A =
array([[130, 125, 123, 132, 130, 124],
       [125, 138, 124, 125, 135, 114],
       [128, 132, 130, 131, 126, 127],
       [126, 125, 131, 125, 128, 141],
       [126, 135, 120, 138, 131, 134],
       [123, 141, 127, 132, 128, 134],
       [125, 134, 130, 126, 129, 133],
       [125, 105, 120, 131, 144, 147],
       [132, 110, 130, 118, 136, 115],
       [122, 134, 132, 116, 136, 119],
       [131, 101, 125, 132, 134, 146]])
A[0,0] => 130
A[:, 2] => [123, 124, 130, 131, 120, 127, 130, 120, 130, 132, 125]
A[2] => [128, 132, 130, 131, 126, 127]
A[:, 1] => [125, 138, 132, 125, 135, 141, 134, 105, 110, 134, 101]
A[7,5] => 147
A[8,5] => 115
A[8,3] => 118
A[8,1] => 110
A[6,1] => 134
A[4] => [126, 135, 120, 138, 131, 134]
A[7,0] => 125
A[5,3] => 132
A[3,4] => 128
A[10,2] => 125
A[:, 4] => [130, 135, 126, 128, 131, 128, 129, 144, 136, 136, 134]
A[9,5] => 119
A[8,2] => 130
A[:, 3] => [132, 125, 131, 125, 138, 132, 126, 131, 118, 116, 132]
A[1,2] => 124
A[0,1] => 125
A[3,3] => 125
A[3,5] => 141
A[5,5] => 134
A[1,5] => 114
A[2,4] => 126
A[:, 0] => [130, 125, 128, 126, 126, 123, 125, 125, 132, 122, 131]
A[0,5] => 124
A[6,4] => 129

W =
array([[133, 139, 135, 147, 129],
       [135, 127, 124, 134, 128],
       [139, 127, 122, 137, 128],
       [116, 143, 130, 133, 128],
       [103, 128, 136, 108, 127],
       [129, 128, 126, 129, 129],
       [120, 139, 129, 131, 125],
       [150, 104, 127, 116, 127],
       [120, 138, 128, 131, 129],
       [129, 128, 127, 129, 129],
       [142, 126, 123, 140, 127],
       [127, 126, 128, 124, 130],
       [129, 130, 129, 131, 127],
       [135, 126, 125, 133, 128],
       [117, 110, 142, 149, 127],
       [132, 127, 126, 133, 129]])
Rows and columns are counted from 0.
row 0 col 0 => 133
row 9 col 2 => 127
row 6 col 0 => 120
row 11 col 2 => 128
row 13 col 1 => 126
row 14 col 1 => 110
row 4 col 4 => 127
row 0 col 2 => 135
row 1 col 2 => 124
row 3 col 1 => 143
row 14 col 0 => 117
row 3 col 4 => 128
row 7 col 1 => 104
row 2 col 0 => 139
row 0 col 4 => 129
row 5 col 4 => 129
row 7 col 3 => 116
row 14 col 2 => 142
row 5 col 2 => 126
row 15 col 3 => 133
row 13 col 4 => 128
row 3 col 2 => 130
row 15 col 4 => 129
row 9 col 4 => 129
row 9 col 1 => 128
row 6 col 2 => 129
row 12 col 2 => 129
row 7 col 0 => 150
row 10 col 2 => 123

B =
[[112 131 129 142 146 147 128 120 131 156 133 123]
 [121 109 129 134 139 121 107 120 128 116 129 145]
 [125 127 148 121 125 120 114 126 132 117 109 141]
 [117 146 132 100 144 120 132 120 129 121 138 124]
 [119 115 150 137 141 135 145 124 120 124 110 114]
 [141 111 133 147  99 145 135 134 131 135 134 114]
 [138 133 139 130 102 115 130 139 117 115 125 123]
 [136 113 139 134 134 145 122 129 138 133 124 136]
 [126 133 138 115 150 119 131 119 126 131 111 120]]
B[0, 0]: 112
B[-4]: [141, 111, 133, 147, 99, 145, 135, 134, 131, 135, 134, 114]
B[3, 5]: 120
B[:, -6]: [128, 107, 114, 132, 145, 135, 130, 122, 131]
B[7, 3]: 134
B[-5, -12]: 119
B[7, -4]: 138
B[5, -2]: 134
B[6, 3]: 130
B[:, -10]: [129, 129, 148, 132, 150, 133, 139, 139, 138]
B[:, 10]: [133, 129, 109, 138, 110, 134, 125, 124, 111]
B[:, 7]: [120, 120, 126, 120, 124, 134, 139, 129, 119]
B[-9]: [112, 131, 129, 142, 146, 147, 128, 120, 131, 156, 133, 123]
B[4, 1]: 115
B[-9, -5]: 120
B[4, -4]: 120
B[-6, -5]: 120
B[4, -9]: 137
B[-2]: [136, 113, 139, 134, 134, 145, 122, 129, 138, 133, 124, 136]
B[3, 1]: 146
B[:, 11]: [123, 145, 141, 124, 114, 114, 123, 136, 120]
B[:, -8]: [146, 139, 125, 144, 141, 99, 102, 134, 150]
B[7, 6]: 122
B[7, -10]: 139
B[-7, 0]: 125
B[-8, -1]: 145
B[0, -6]: 128
B[1, -8]: 139
B[2, 10]: 109
B[5, -3]: 135
B[-8, -4]: 128
B[7, -1]: 136
B[4, -3]: 124
B[-8]: [121, 109, 129, 134, 139, 121, 107, 120, 128, 116, 129, 145]
B[-8, -2]: 129
B[:, 1]: [131, 109, 127, 146, 115, 111, 133, 113, 133]
B[-5, -6]: 145
B[0, -4]: 131
